These are the activations of a small neural network, seen along a few directions. Each row is one input.
Each table varies a few parts of the input and shows all the possible inputs, shuffled.
Descriptions start from the smaller parts, as in this example, which fits no table here: one of 3 separate values, together with either a single point or one of 9 places along a line or (one of 4 places along a line, together with one of 5 places around a ring).
Shared parts are said once, and a part with two or three values counts as separate values.
(in the rows, 128 means zero)

Other details of the inputs shift rows strongly along two fixed directions, in all tables alike. That doesn't count.

A family of inputs:
x1: [69,108,48,56,151,126,90,161,103,68,113]
x2: [54,164,143,79,113,73,183,148,199,194,165]
x3: [245,84,83,154,193,144,105,98,72,96,104]
x4: [157,106,183,216,62,102,172,71,141,203,90]
x5: [60,105,83,64,187,134,156,115,142,45,84]
x6: [165,132,175,206,49,124,186,65,118,196,117]
x7: [116,115,109,70,196,152,137,179,168,34,136]
x8: [206,73,65,146,185,161,156,70,95,118,67]
x9: [33,142,143,97,40,75,119,181,164,159,153]
x10: [85,178,198,112,117,70,172,181,215,137,180]
x11: [222,147,175,197,107,58,147,104,119,208,148]
x12: [209,83,39,155,149,154,78,102,45,127,71]
x13: [177,134,213,222,103,98,96,105,111,217,125]
x14: [45,183,211,111,126,88,116,183,176,165,166]
x15: [84,92,117,74,184,152,98,153,147,42,128]
x16: [82,133,37,46,154,135,93,163,114,72,106]
x17: [112,105,105,67,178,151,123,174,157,37,137]
x18: [208,90,121,190,178,199,68,76,45,92,105]
x19: [78,118,116,71,173,170,96,143,118,30,152]
x20: [65,117,63,71,122,174,92,161,98,49,130]
x21: [213,79,54,166,128,186,83,114,75,123,67]
x22: [210,107,129,192,190,200,66,87,42,103,102]
x23: [42,188,194,97,130,46,106,157,151,163,168]
x24: [173,119,206,218,91,95,99,95,116,207,128]
x25: [60,172,191,96,71,88,135,158,162,132,203]
x26: [185,110,163,196,77,115,181,99,156,231,119]
x27: [182,137,165,196,65,134,182,84,129,220,141]
x28: [116,141,108,70,185,172,136,165,141,22,158]
x29: [39,173,189,96,116,41,110,147,156,157,171]
x30: [35,182,137,93,28,99,121,173,142,153,171]
x31: [217,108,31,152,146,162,80,98,60,130,64]
x32: [39,141,173,102,71,84,198,142,207,147,131]
x33: [53,148,158,94,95,104,186,163,220,185,161]
x34: [203,125,173,193,91,60,119,89,101,214,146]
x35: [217,74,64,146,194,167,151,80,97,131,77]
x36: [180,140,162,199,74,142,173,86,133,236,148]
x37: [214,116,46,168,119,212,81,98,54,111,79]
x38: [76,142,51,59,127,186,94,165,109,50,123]
x39: [83,205,197,111,105,88,173,169,190,125,203]
x40: [83,126,50,62,135,169,97,175,146,67,98]
x41: [175,118,140,201,31,100,108,120,107,226,113]
x42: [85,108,98,58,203,121,94,140,123,49,133]
x43: [81,115,82,65,162,195,172,128,146,44,119]
x44: [88,195,180,98,135,37,169,167,193,145,184]
x45: [182,172,213,225,104,124,99,103,82,221,151]
x46: [20,167,183,109,59,102,185,121,175,132,149]
x47: [80,149,110,65,243,142,85,163,114,67,126]
x48: [208,55,83,164,166,193,160,85,116,112,64]
x49: [233,57,108,174,172,175,96,98,88,99,96]
x50: [73,106,75,55,186,136,169,123,147,49,89]
x51: [210,146,185,204,62,109,135,103,104,187,168]
Each input here is: one of 3 separate values, together with either one of 4 places along a line or one of 5 places along a line or one of 8 places along a line.
Question: The inputs of x5 and x46 match in every part but the choice among 3 separate values. If x35 is changed in the same way as x5 into x46, which row does it become?
Answer: x27
Question: Change only the choice among 3 separate values in x32. List by row number the other rows that result.
Answer: x6, x50
Question: Change only the place on the line of 8 in x39. List by row number the other rows that result.
Answer: x18, x19, x22, x25, x28, x45, x51
Question: Change only the place on the line of 4 in x37. List by row number the other rows that result.
Answer: x20, x30, x38
Question: Change only the choice among 3 separate values in x51. List by row number the other rows that result.
Answer: x3, x17

A family of inputs:
x52: [98,132,97,65,201,165,117,156,134,33,138]
x53: [179,93,112,162,145,181,134,92,104,113,99]
x54: [187,97,91,157,137,153,94,105,79,125,98]
x55: [85,111,75,58,180,173,144,152,149,40,116]
x56: [189,99,102,163,139,153,85,113,80,122,104]
x57: [82,128,71,60,173,168,96,161,116,49,123]
x58: [126,143,170,162,69,106,162,115,150,184,142]
x59: [138,144,169,155,95,79,153,121,151,192,144]
x60: [137,144,158,154,78,88,164,121,152,190,141]
x61: [129,145,174,153,100,80,146,119,146,189,143]
x62: [28,171,177,65,117,96,141,183,187,102,183]
x63: [19,177,146,61,99,94,114,187,168,112,171]
x64: [183,105,88,156,137,159,98,104,75,128,99]
x65: [200,94,98,155,161,151,134,101,107,125,97]
x66: [118,145,176,156,96,81,142,116,140,188,142]
x67: [151,118,145,164,122,122,123,100,109,153,110]
Question: What is each input in this table made of?
Answer: either one of 2 separate values or one of 5 places around a ring or one of 9 places along a line

A family of inputs:
x68: [126,152,177,160,90,63,171,117,163,210,143]
x69: [130,171,175,154,51,91,138,130,136,195,173]
x70: [19,175,127,56,84,87,157,165,177,123,165]
x71: [130,152,206,172,89,77,165,114,152,204,166]
x72: [95,118,111,92,177,148,84,138,107,45,124]
x73: [188,99,101,176,114,155,132,84,83,152,90]
x74: [123,127,82,84,171,174,101,158,120,61,137]
x75: [210,115,127,185,143,150,85,112,75,148,114]
x76: [111,100,114,78,209,164,125,132,140,53,126]
x77: [96,115,91,80,173,133,92,149,110,71,110]
x78: [120,122,87,77,192,152,152,132,143,70,100]
x79: [102,96,97,71,197,141,132,130,144,72,112]
x80: [106,99,90,81,197,145,145,135,136,74,113]
x81: [204,109,139,189,140,142,83,100,65,140,109]
x82: [200,102,120,188,122,176,125,84,77,137,104]
x83: [115,121,63,76,162,153,108,155,125,79,120]
x84: [121,171,178,161,48,95,151,119,135,192,167]
x85: [233,82,124,188,125,163,139,105,117,122,110]
x86: [32,176,175,71,134,88,170,171,202,114,176]
x87: [170,90,113,181,121,160,116,88,101,156,80]
x88: [209,111,99,175,130,136,97,111,87,166,104]
x89: [36,189,169,69,127,93,176,165,202,110,173]
x90: [44,146,142,61,84,78,173,186,214,111,159]
x91: [106,152,178,161,64,48,114,116,127,195,141]
x92: [202,110,108,178,135,130,91,107,80,163,99]
x93: [180,92,108,180,116,159,126,85,91,153,82]
x94: [122,163,151,143,49,75,143,128,140,205,157]
x95: [120,129,90,86,177,166,93,166,118,67,134]
x96: [86,104,105,98,168,194,111,137,132,58,106]
x97: [104,153,193,167,51,106,147,120,142,194,147]
Question: What is each input in this table made of?
Answer: one of 2 separate values, together with either a single point or one of 4 places along a line or one of 10 places along a line
Question: The inputs of x81 and x77 match in every part but the choice among 2 separate values. If x97 is changed in the same way as x81 into x77, which row does it become?
Answer: x93
Question: Change only the choice among 2 separate values in x76. List by row number the other rows that result.
Answer: x79
Question: Change only the choice among 2 separate values in x90. List by row number the other rows that result.
Answer: x85

A family of inputs:
x98: [75,155,195,141,85,66,166,109,159,212,153]
x99: [111,165,178,134,81,49,155,141,173,206,160]
x100: [176,114,71,133,150,163,117,135,108,135,103]
x101: [73,130,87,62,126,114,124,156,150,90,126]
x102: [162,89,122,133,174,178,128,121,132,85,116]
x103: [161,129,182,195,92,78,121,99,115,206,124]
x104: [187,104,113,179,99,120,107,92,86,168,94]
x105: [159,106,64,113,152,154,115,129,112,106,100]
x106: [207,137,146,180,145,132,104,100,86,150,143]
x107: [153,122,94,126,154,173,86,131,82,85,125]
x108: [84,152,137,84,171,130,108,163,137,75,160]
x109: [157,99,124,133,182,183,136,111,128,84,105]
x110: [69,145,126,75,169,140,165,142,169,68,132]
x111: [76,146,131,88,117,134,99,162,123,99,139]
x112: [101,194,180,136,48,74,121,143,136,194,191]
x113: [79,120,122,64,158,128,155,163,170,63,152]
x114: [193,118,159,187,137,133,98,105,88,153,118]
x115: [164,100,117,176,112,148,134,70,85,181,96]
x116: [178,110,128,194,104,141,91,103,78,162,100]
x117: [66,127,115,66,166,106,124,151,154,77,129]
x118: [86,181,176,146,44,88,176,124,167,194,151]
x119: [171,101,114,166,126,187,131,98,111,124,99]
x120: [88,124,108,85,107,132,149,158,155,91,146]
x121: [181,106,113,140,167,147,156,105,112,102,109]
x122: [69,123,115,79,119,159,135,162,166,78,143]
x123: [76,162,179,143,38,60,125,138,145,205,147]
x124: [181,111,96,135,185,150,125,132,121,129,109]
x125: [187,109,95,161,120,153,150,99,98,128,104]
x126: [57,133,129,83,168,125,108,163,146,72,135]
x127: [113,126,125,102,143,95,133,134,150,119,129]
Question: What is each input in this table made of?
Answer: one of 2 separate values, together with either a single point or one of 5 places around a ring or one of 9 places along a line
Question: The inputs of x100 and x124 match in every part but the choice among 2 separate values. If x118 is changed in the same way as x100 into x124, which row does it become?
Answer: x110
Question: Change only the place on the line of 9 in x117. List by row number the other rows that result.
Answer: x99, x103, x106, x108, x114, x124, x126, x127
